These are the activations of a small neural network, seen along a few directions. Each row is one input.
In each table, some parts of the input vary, and every possible input appears once, in random order.
Descriptions start from the smaller parts, as in this example, which fits no table here: one of 2 separate values, together with either a single point or one of 9 places along a line or (one of 4 places along a line, together with one of 5 places around a ring).
Shared parts are said once, and a part with two or three values counts as separate values.

Other details of the inputs vary at random and push rows far along two fixed directions, the same in every table; ignore that.

Table:
row 1: [-27 -17  39 -94  69 -13 -12  19  -1   5 -21  46 -21]
row 2: [-16  31 -17 -11 -44 -25 -26  -4  36 -11  44 -21 -45]
row 3: [ 21  45 -34  18 -23   5   6  20 -20   9 -18 -33   7]
row 4: [  1  21  -3  23 -52   5  -2  -7 -11  -5   5 -39   3]
row 5: [ 20  48   2  22 -36   3 -14   2 -20  -9 -10 -36  -4]
row 6: [-18   7  79 -33  58   9   6   2 -23 -37 -41  34   2]
row 7: [ 11 -41 -51 104  72  23  62 -60  22 -12  21  36  88]
row 8: [  5   3  -4  23 -59  -9 -22 -11  -3  14   7 -33   8]
row 9: [-11   2  22 -22  40   9  12  25 -12  -3 -39   9  11]
row 10: [  4   7 -37  -2 -29  -1  -6  30   1  21   7 -34 -16]
row 11: [ 36  10 -30  14 -60  15  16  26  12  33   3  10  -5]
row 12: [ 14 -70 -33  76  57 -12  23 -85  50 -14  77  40  71]
row 13: [ -5 -23  31 -38  14 -12 -22 -10  -1 -29  -9  20 -23]
row 14: [-17 -13  69 -51  40  -9 -12  21 -16 -21 -16  16 -25]
row 15: [-31 -28  52 -54  67 -10   7  20 -22   7 -53  46   3]
row 16: [  5   2 -49 -19 -41   2 -28  12   4  13  -3 -18 -27]
row 17: [-37  -1  -9 -28  45 -20  -1   1  34  -2  12  36 -38]
row 18: [-28  -9  51 -53  77   2  17  28 -35  -3 -38  46  -3]
row 19: [  7  31   8  13 -48  14 -23   8  -7  -1  -7 -45  -1]
row 20: [ -2  23 -36   9 -40   7  11  17 -13  12  -9 -35   5]
row 21: [ 42  14   5  20 -83   7   1  14  12   9  17   0  -9]
row 22: [ 13 -74 -54  79  68   6  51 -64  32   9  38  30  53]
row 23: [ 13   4  -4  -6 -45  -3 -20 -11   4   7  18 -42 -24]
row 24: [  3  31   4  10 -49   8 -25   8 -25   6  13 -34  -9]
Description of these inputs: one of 2 separate values, together with either a single point or one of 11 places along a line.
- Changing only the choice among 2 separate values turns row 21 into row 11. The same change can be made to row 5. Which row results? => row 3
- Which other rows does row 19 become when the choice among 2 separate values takes its other values? List them by row number. => row 9

Table:
row 25: [-19 -36  15 -17  68  -8  19  -5   2  -5 -16  41   6]
row 26: [ -1 -35  29   3  45  -5   7 -26   1 -21   2  29  13]
row 27: [ -7  -6   8 -36  20  -3  -3  12   5   3 -12  20 -11]
row 28: [ 14   1 -50  18 -34   0  -3  -1  17  21  25 -14   3]
row 29: [ -4  33  -3 -15 -39  -3 -19  15   0   0   5 -34 -26]
row 30: [  5   5 -23  40 -33  -3  -8 -22  12  -2  28 -20  11]
row 31: [ 22  17 -31  75 -21  21  21  -7 -15   6  -1 -35  49]
row 32: [ 10  19  33 -12  -2  19  17  30 -39   5 -44   2  10]
row 33: [-10 -37  32   7  76  -7  28 -24  11 -27  -1  55  16]
row 34: [ -1  -6 -56  39 -13   0   5 -15  15  17  25 -27  14]
row 35: [ -6  12  34 -36 -17  -6 -18  13  -3  -2 -10   2 -23]
row 36: [-13 -26  20  11  58  -4  20 -23   9 -25   6  38  16]
row 37: [  4 -14 -47  38   8   0   9 -26  19   3  26   0  24]
row 38: [-12  17   0 -56 -27  -2 -21  38  -6  20 -23 -15 -39]
row 39: [-25 -32  14 -18  69  -5  17  -6   0  -8 -14  38   8]
row 40: [ 13  -8 -32  46 -30   2  -9 -31  11  -4  32 -26  17]
row 41: [  9  51  26 -27 -41  15  -8  48 -44   6 -55 -33 -12]
row 42: [  7  -6 -52  20 -35   1   1   3  14  27  21 -17   1]
row 43: [ -1  16   7 -39 -19  -3 -14  27  -3  10  -5   0 -33]
row 44: [-12  17   1 -38   3  -6 -14  17  -4   5 -10 -11 -19]
row 45: [ 11  -8 -14  32 -27  -4   0 -17  14   6  30  -2  11]
row 46: [ 11 -21 -21  42   2   0  18 -23  22  -1  32  14  19]
row 47: [ 11  -4 -33  27 -15   3   3 -13  20   9  24  -1   3]
row 48: [-15  13  35 -28   2 -10 -16   7  -8  -9  -6  -4 -15]
row 49: [ 12   4 -42  34 -24  -1   0 -13  16   6  24 -13   1]
row 50: [ -1 -21  12   8  28  -1  15 -15  16 -11   9  29   7]
row 51: [ -3  11  19 -22 -16  -4 -24   3 -10  -6  -1 -25 -17]
row 52: [  2  22  28 -53 -47  -1 -36  25 -12   3 -14 -25 -39]
row 53: [ 14  -1 -28  50 -34  -5  -2 -27  16   1  32 -15  15]
row 54: [  1  21  29   0  11  17  11  22 -37  -8 -44  -4  18]
row 55: [-17 -37  26   0  90  -5  25 -24   6 -23  -2  59  17]
row 56: [ -7  -5   3 -26  25  -7   0   5   2  -2 -11  17  -7]
row 57: [ 17  29  11   5 -30  23   9  25 -31  10 -37 -20  12]
row 58: [-13  15  16 -34  13  -5 -10  14  -6  -3  -9   0 -24]
row 59: [  1   0  32 -40 -16  -3 -21  15 -10  -1  -7  -2 -24]
- What is each input in this table made of? => one of 5 places along a line, together with either a single point or one of 6 places along a line
- Changing only the place on the line of 5 turns row 58 into row 43. The same change can be made to row 51. Which row results? => row 59
- Which other rows does row 56 become when the place on the line of 5 takes its other values? List them by row number. => row 27, row 28, row 37, row 44
- List by row number the other rows that have the place on the line of 5 in common with row 47. => row 27, row 35, row 38, row 50, row 52, row 57
- A walk changes only the place on the line of 5. It starts at row 48 and steps to row 30. List the rest of the walk in order. => row 53, row 35, row 45

Table:
row 60: [ -5  14   3 -39  23  -8  -1  21  -2   1 -19  20 -19]
row 61: [-14   2  24 -13  29  -2  -3  -9   3 -26  -7  20  -6]
row 62: [  1 -12  21 -15  14  -6   9   5   7   2   1  44  -2]
row 63: [ -4 -14  37 -16   8  -9 -12 -12  -4  -9   2  13   6]
row 64: [ -8  14  13 -17  34  -5  -2   6  -5 -11  -5   9 -11]
row 65: [  23   51  -25   18 -100   13  -30   24  -26   12  -15  -81    2]
row 66: [ -3 -10  -3 -33  29  -7  -5   9  -4   6 -17  13  -5]
row 67: [  2   5  36 -12  11  11   2  21 -38  -4 -34  -8   6]
row 68: [ 26 -13 -41  82   5  19  46 -27   4  11   7  19  52]
row 69: [  0   0  27 -27   6  -2   4  14   9  -5  -7  15 -23]
row 70: [ 14  45 -54  -9 -91   5 -26  28   7  18   8 -43 -38]
row 71: [ -7 -20   2 -33  17   0  -4   7  -2  -1 -14  19 -10]
row 72: [-24   9   6 -34  18 -10   6  26  -1   7 -20  17 -18]
row 73: [ 20 -43 -33  64  -1   4  19 -45  27  11  50  10  47]
row 74: [ 16 -37 -27  68   0  -4  12 -56  23  -9  35  -2  34]
row 75: [ -2  52 -53   5 -86   1 -18  29   9  29  16 -65 -27]
row 76: [ -1  -9  37 -20  20  -1   6   7   9  -2   4  34  -1]
row 77: [  26   65  -32   11 -103   23   -8   37  -16   27   -9  -66  -12]
row 78: [ -6  -3   6 -13  22   7   7   2   9 -10   1  19  -9]
row 79: [-24 -10   9 -27  22  -4   0  13  -2  10 -10  -2  -4]
row 80: [-32  -6  25 -23  32 -11  -6  -3  -9  -7 -17   1  -2]
row 81: [  6  -1  31 -14  14  18  10  19 -27   6 -37   0  12]
row 82: [ -3  -9  39 -32   5  -6 -13   5 -14  -1   1  10 -12]
row 83: [  6 -33 -38  63  12   3   8 -56  20 -13  34  -1  38]
row 84: [ 22 -34 -46  70   2  -2  30 -35  35   2  34  24  27]
row 85: [ 26 -31 -42  80   5  23  30 -26   0  17   1   8  57]
row 86: [  2 -22  21 -23  11  -3   2   0   4   0  -5  10 -10]
row 87: [ -6  -4   7 -19  31  -5 -10  -1 -11  -4  -4  -2  -4]
row 88: [ -1  14  40   0  25   5  17   7 -24 -25 -32  13  22]
row 89: [  2  24  37 -11   9   9  14  25 -33 -11 -31   2   0]
row 90: [ -2 -36 -58  54  11  -3  19 -25  21  18  24   2  36]
row 91: [-13  -1  23 -28  37  -9 -13  -9 -10 -13 -16   4  -2]
row 92: [ -8 -17  10 -30  19   5  -4   3   0  -4  -5   8  -8]
row 93: [  0 -19  18 -37   4  -8  -5  12  -1   3 -18  18 -21]
row 94: [ 19  45 -30  10 -96   0 -29  20   5  12  19 -57 -41]
row 95: [ 21 -45 -40  57  -3  -1  19 -40  23  15  42  22  43]
row 96: [-11 -12  18 -27  21   2  -9   0 -11 -12  -5   6 -13]
row 97: [ -5  11  42 -28   1  -5 -11  18  -6  -6   1  17 -19]
row 98: [-26  -5  17 -24  25  -8  -4   9 -13   1 -10  -4 -10]
row 99: [  9  67 -40  -2 -82  -2 -39  16   2   9   9 -67 -27]
row 100: [ -5  16  11 -35  25  -2   0  16   1  -2 -11   8 -16]
row 101: [-28   4  21 -15  39  -9   9  10  -6  -9  -7  14 -10]
row 102: [ -6  -1  11 -42  26  -2 -10  12  -5   4 -14  -1 -10]
row 103: [  14   56  -18    2 -108   -3  -42   18    6   13   19  -55  -27]
row 104: [-29   7  20  -7  33 -11   6  -4   1 -14  -9  11   0]
row 105: [ 14 -24 -25  76   5  -3  18 -50  32 -16  36  11  30]
row 106: [ 18 -41 -32  69   5  -1  17 -48  19  -2  41   0  28]
row 107: [-11  10  21 -26  16   1  -6  11  -6 -17  -6  11 -24]
- What is each input in this table made of? => one of 2 separate values, together with one of 4 places along a line, together with either a single point or one of 5 places along a line
- List by row number the other rows that have the place on the line of 4 and the choice among 2 separate values in common with row 105. => row 61, row 88, row 99, row 103, row 104
- Which other rows does row 86 become when the choice among 2 separate values takes its other values? List them by row number. => row 69
- Which other rows does row 71 become when the choice among 2 separate values takes its other values? List them by row number. => row 70

Table:
row 108: [  9 -25 -17  31  43   6  29 -15   8  -2   8  27  29]
row 109: [-17   9  37 -62   5  -4  -4  39 -17   8 -40  18 -25]
row 110: [ 16  19 -55  17 -82   5 -14  13   2  32   8 -45  -4]
row 111: [  2 -35 -19  36  59   5  27 -28   5   0  10  27  42]
row 112: [  9 -32  18  14  26   4  10 -21   0 -12  -1  29  25]
row 113: [  2   8 -31  16  -4   4   3   1   3  -1  -5 -10   0]
row 114: [-18  12  60 -56  29  -3 -11  19 -21 -27 -41  16 -29]
row 115: [ 13  -5  -6  36  11   7   8 -23   5  -8  17   4  25]
row 116: [ -22   25   60 -108   -1   -4  -21   63  -35   11  -61    2  -56]
row 117: [ 16  24 -23  33 -67   5 -10   4   1  11  23 -44   2]
row 118: [ 13  31 -29  24 -74   6 -24   2  -5  16  21 -58  -1]
row 119: [ 14  29 -37  24 -72   6 -24  -4  -4   2  10 -58  -9]
row 120: [ -4  11 -28  18  -7   2   7   2   4   1   0  -8  -1]
row 121: [ -8  19  57 -50   8   0  -6  29 -20 -12 -25  11 -24]
row 122: [ -1   0 -28  29   1   3  11  -3   4  14  13  -6  19]
row 123: [ -7 -22 -17 -11  27  -7   1 -13  29  -1  20  23 -10]
row 124: [  7 -44 -15  27  45   4  29 -25   8   0   1  38  37]
row 125: [-17 -37 -19  11  36 -11  13 -23  33   2  31  27   7]
row 126: [ 12  27 -29  39 -64   5 -13  -4   2  12  27 -47   7]
row 127: [ -5 -36 -15  38  57   3  28 -27   5   4  12  26  42]
row 128: [ 17  32 -52  15 -81   6  -8  18   6  27   9 -35 -10]
row 129: [  2 -16   4  -2  13 -15 -12 -24  21 -15  27  19 -11]
row 130: [  7 -17   3  28  26   6   8 -27  -2 -10  13   8  30]
row 131: [-19  12  24 -59  18  -1 -13  31 -23  -6 -43   0 -29]
row 132: [  1 -26  21  20  32   2  15 -18  -3 -11   7  17  25]
row 133: [  5 -23 -11  28  35   4  33 -13  10   3   5  33  21]
row 134: [ 10 -10  23  -1   8   4   3  -4   0 -11  -8  23   6]
row 135: [-11  11  51 -78  30   0  -3  43 -21  -1 -50  27 -36]
row 136: [  5 -14  -7   0  25   5  12   2  -6   4  -5  10  12]
row 137: [-22  38  61 -74  -8  -5 -23  39 -27 -19 -44  -5 -50]
row 138: [-1  1  0 -4 18  3 16 12 -3  3 -5 15  2]
row 139: [-10 -41 -24  22  50  -8  22 -33  38  -5  36  41  13]
row 140: [ 12  50 -25  13 -78   2 -23   9   0   7  12 -56 -14]
row 141: [ -6  14  55 -50  -5  -1 -11  27 -16  -9 -29  19 -25]
row 142: [  4 -19  23  10  12   3   8 -11  -3  -4  -2  11  11]
row 143: [-20 -13  -4 -40   5 -11 -15   6  16  10   8   2 -27]
row 144: [-12   6  65 -48  12  -2  -5  25 -18  -8 -31  16 -23]
row 145: [  8  26 -36  33 -74   3 -21  -5  -2   5  15 -59  -7]
row 146: [ 19  44 -41 -16 -90   7 -25  35  -3  27  -8 -44 -29]
row 147: [ -8  -3  21  13  20  -5   7 -14  -1 -13   2   3  16]
row 148: [ -6 -10  -9  20  44  -1  23 -13   8  -5   0  22  22]
row 149: [ -9 -12  10  30  18  -3  12 -21   2 -18   4   7  15]
row 150: [-11  -6  -6  12  30  -3  14  -4   3   2  -3   8  17]
row 151: [  3  23 -56  24 -61   4 -14   8   0  18   6 -53  -8]
row 152: [  0 -29  -8  29  34   1  31 -13   8   6   4  27  25]
row 153: [ -6 -34 -26  -2  27  -6   1 -22  28   3  25  16   1]
row 154: [  9  32 -58  22 -68   2 -18   9   2  26  11 -62  -3]
row 155: [-28  11  32 -49  24  -5  -4  32 -18  -5 -39   9 -26]
row 156: [ -5  -2  16   6  11  -3  -2 -12  -6  -9  -1  -7  12]
row 157: [-26   3  61 -85   9 -24 -37  20  -9 -11 -14  12 -53]
row 158: [  3 -12   6  19  26   0   6 -26  -1 -15   4   2  25]
row 159: [-13  27  80 -84   3  -2 -16  46 -27 -10 -46  15 -48]
row 160: [ -1 -34   7   1  32 -16  -7 -34  18 -16  28  26   1]
row 161: [ -2 -19  -5   7  26   2  16   0  -4   7  -2  10  16]
row 162: [ 16 -26   9  35  30   7  21 -26   9 -12   9  28  25]
row 163: [  9  -4 -30  30  17   7  13 -11   7   6  11   5  22]
row 164: [ 21  40 -19  -5 -86   9 -31  21 -13  13   6 -60 -20]
row 165: [-14  42  62 -82  -2  -4 -29  40 -27 -15 -45  -9 -43]
row 166: [ 13  32 -41  11 -88 -13 -36  -4  22  10  45 -45 -34]
row 167: [-20  21  46 -76  39  -4 -10  38 -21  -8 -50  16 -29]
row 168: [-11 -30  14   9  28 -21  -1 -29  22 -14  31  27   0]
row 169: [ 14  33 -58  15 -61   5 -19   9   0  21   7 -57  -3]
row 170: [  9 -34 -16  26  38   5  27 -19   5   4   2  25  27]
row 171: [ 17  -6   1  15 -16   8  -1  -9  -2   0   4  -8   7]
row 172: [ -3 -14 -13  29  42   4  26 -14   6   1  10  27  27]
row 173: [ 26  41 -24  10 -80  10 -23  16  -3   9  12 -51 -15]
row 174: [  1 -20  22  17  10   0  11 -12   2  -7   1  23  19]
row 175: [ 10 -25  -1  35  -4   3   8 -23   5  -2  11   9  26]
row 176: [  7   4  -6  36  -2   5   8 -18   5  -5  21  -1  20]
row 177: [ -2 -25  -9  30  38   1  29 -10   6   3   9  23  29]
- What is each input in this table made of? => one of 2 separate values, together with one of 5 places around a ring, together with either a single point or one of 6 places along a line
- Changing only the place on the ring of 5 turns row 142 into row 144. The same change can be made to row 151. Which row results? => row 155
- Changing only the place on the ring of 5 turns row 111 into row 163. The same change can be made to row 136. Which row results? => row 108
- A walk changes only the place on the ring of 5. It starts at row 152 and steps to row 133. List the rest of the walk in order. => row 135, row 170, row 116
- List by row number the other rows that have the place on the ring of 5 and the choice among 2 separate values in common with row 126. => row 117, row 144, row 147, row 149, row 168, row 174
